Each row below is a small network's average activation on inputs in which a field has the value named, seen along a few directions.
Values that are neighbours, or in one group, have similar rows; names and order tell nothing.
In the rows, 500 means zero.
Strong random noise was added to every row along 13 fixed directions; ignore it. To show where, here is one row again and again, with new noise each time:
[375 223 375 659 508 411 547 608 528 307 264 633 382 585 674 193 634 238
 530 653 613 639 663 171 581 509 672 326 609]
[359 572 328 673 175 419 566 428 363 413 392 387 431 320 501 520 663 408
 333 667 636 472 582 730 425 577 604 348 623]
[360 527 698 390 635 418 519 686 516 357 385 441 409 426 485 302 790 418
 472 439 701 674 574 411 606 502 377 272 691]
[498 405 525 513 562 645 341 567 604 518 463 567 625 622 434 581 385 227
 712 434 480 613 503 457 481 553 389 398 244]
[666 479 697 469 718 364 428 483 766 429 412 385 498 477 678 528 311 589
 704 371 511 438 455 561 718 260 371 670 262]
[239 386 535 382 620 504 574 547 524 453 614 628 450 742 428 554 303 247
 404 271 729 729 664 460 395 535 516 412 431]
[522 389 487 606 425 293 945 438 557 536 131 439 559 656 566 513 312 582
 546 625 501 546 588 205 417 593 523 607 394]
[787 402 725 545 560 527 420 545 318 409 277 423 137 588 707 896 357 354
 185 397 583 510 617 533 588 315 636 518 424]
[833 589 713 266 683 695 238 594 255 548 742 738 231 443 406 499 720 485
 328 241 486 527 557 671 533 134 640 493 571]
[543 471 591 549 672 259 537 494 679 430 641 447 447 417 685 373 274 649
 522 646 419 237 364 287 619 632 442 458 567]
[617 347 211 597 693 335 478 405 385 439 665 664 592 461 416 263 537 608
 526 480 463 655 601 464 608 113 846 317 536]
[525 454 408 494 521 529 569 555 360 586 534 650 511 554 366 364 631 477
 504 551 410 577 557 335 394 531 619 407 533]
[556 455 433 499 703 353 602 374 377 505 569 372 503 214 611 295 784 680
 506 713 429 548 552 344 472 684 703 232 682]
[479 515 599 348 605 482 517 638 501 541 591 663 451 613 330 404 473 476
 535 292 528 540 544 510 511 303 447 576 396]
[413 556 445 294 681 651 403 536 442 688 966 733 440 587 386 319 640 531
 486 411 367 508 497 449 290 638 605 571 569]


Field RONE:
gud: [552 457 622 501 468 657 380 388 697 384 489 529 402 470 896 405 574 438
 491 663 511 386 435 315 508 800 428 522 775]
galom: [638 564 498 498 492 603 703 430 483 498 673 753 608 575 448 364 365 657
 364 597 439 490 405 173 403 580 603 444 876]
lunum: [539 354 508 460 637 505 160 721 483 482 773 729 386 615 405 385 372 372
 571 437 389 319 453 446 689 265 475 464 323]
diri: [319 397 239 650 558  99 633 546 600 484 692 535 748 583 233 407  60 670
 641 468 424 381 390 466 624 256 457 447 270]
bimu: [200 585 575 520 272 344 766 333 567 304 538 299 492  83 648 459 396 464
 405 699 772 313 504 663 460 909 401 290 706]
rupi: [693 421 458 485 474 525 612 421 102 458 509 607 612 353 167 663 435 532
 392 382 522 617 609 662 542 141 671 202 411]
bim: [590 730 761 429 359 343 549 686 324 367 382 351 220 402 396 663 591 797
  95 369 536 255 434 726 763 140 345 648 693]
mut: [653 488 407 713 631 622 199 539 629 532 276 207 616 493 727 461 941 619
 732 787 260 645 362 323 606 676 467 475 557]
bomo: [444 378 556 296 380 422 884 435 402 478 530 816 455 213 387 129 453 320
 607 492 714 408 634 413 391 544 597 323 501]
gobu: [611 500 685 515 473 593 337 382 737 383 118 305 636 431 780 526 682 329
 759 604 680 695 565 555 615 623 274 363 465]
vabe: [757 647 729 350 514 458 783 289 558 508 500 515 704 259 434 490 322 725
 592 400 616 523 448 601 511 399 393 477 541]
fakeg: [524 598 574 563 445 430 457 633 622 499 268 475 914 550 236 353 615 551
 730 609 458 592 360 299 665 499 111 214 605]
gov: [270 388 455 493 358 532 618 538 441 457 425 491 386 342 610 334 641 414
 601 640 479 347 568 494 463 653 563 596 396]
rubad: [160 513 409 364 447 566 484 514 582 592 636 498 403 523 468 615 357 330
 562 271 611 464 541 823 350 562 513 789 219]
zipib: [287 399 467 533 636 307 381 524 521 368 558 374 500 615 524 628 300 462
 338 383 610 527 564 548 675 385 452 403 482]
boro: [568 544 573 460 227 699 446 417 444 675 383 544 521 524 450 688 451 334
 559 559 438 362 523 619 335 693 417 628 265]
pasi: [528 427 374 655 409 499 469 461 516 579 308 314 474 639 688 647 481 629
 502 657 247 349 453 406 520 603 482 771 408]
zopan: [592 367 585 515 419 268 640 735 364 457 334 621 255 299 437 355 349 484
 518 574 420 141 420 368 646 338 541 493 401]
fegez: [704 571 915 334 426 767 384 586 704 334 387 812 257 484 733 325 610 224
 467 420 742 477 461 353 549 482 339 484 851]
zag: [519 569 548 482 617 753 262 714 381 556 338 275 493 545 401 764 763 385
 475 342 477 754 459 602 546 482 424 540 465]
RONE is arranged as a ring.
Name the neighbours of bimu, in listed order.
> galom, vabe
Name the neighbours of rubad, in listed order.
> bomo, zopan
Name the neighbours of lunum, in listed order.
> mut, gobu
Name the neighbours of gud, in listed order.
> bim, pasi
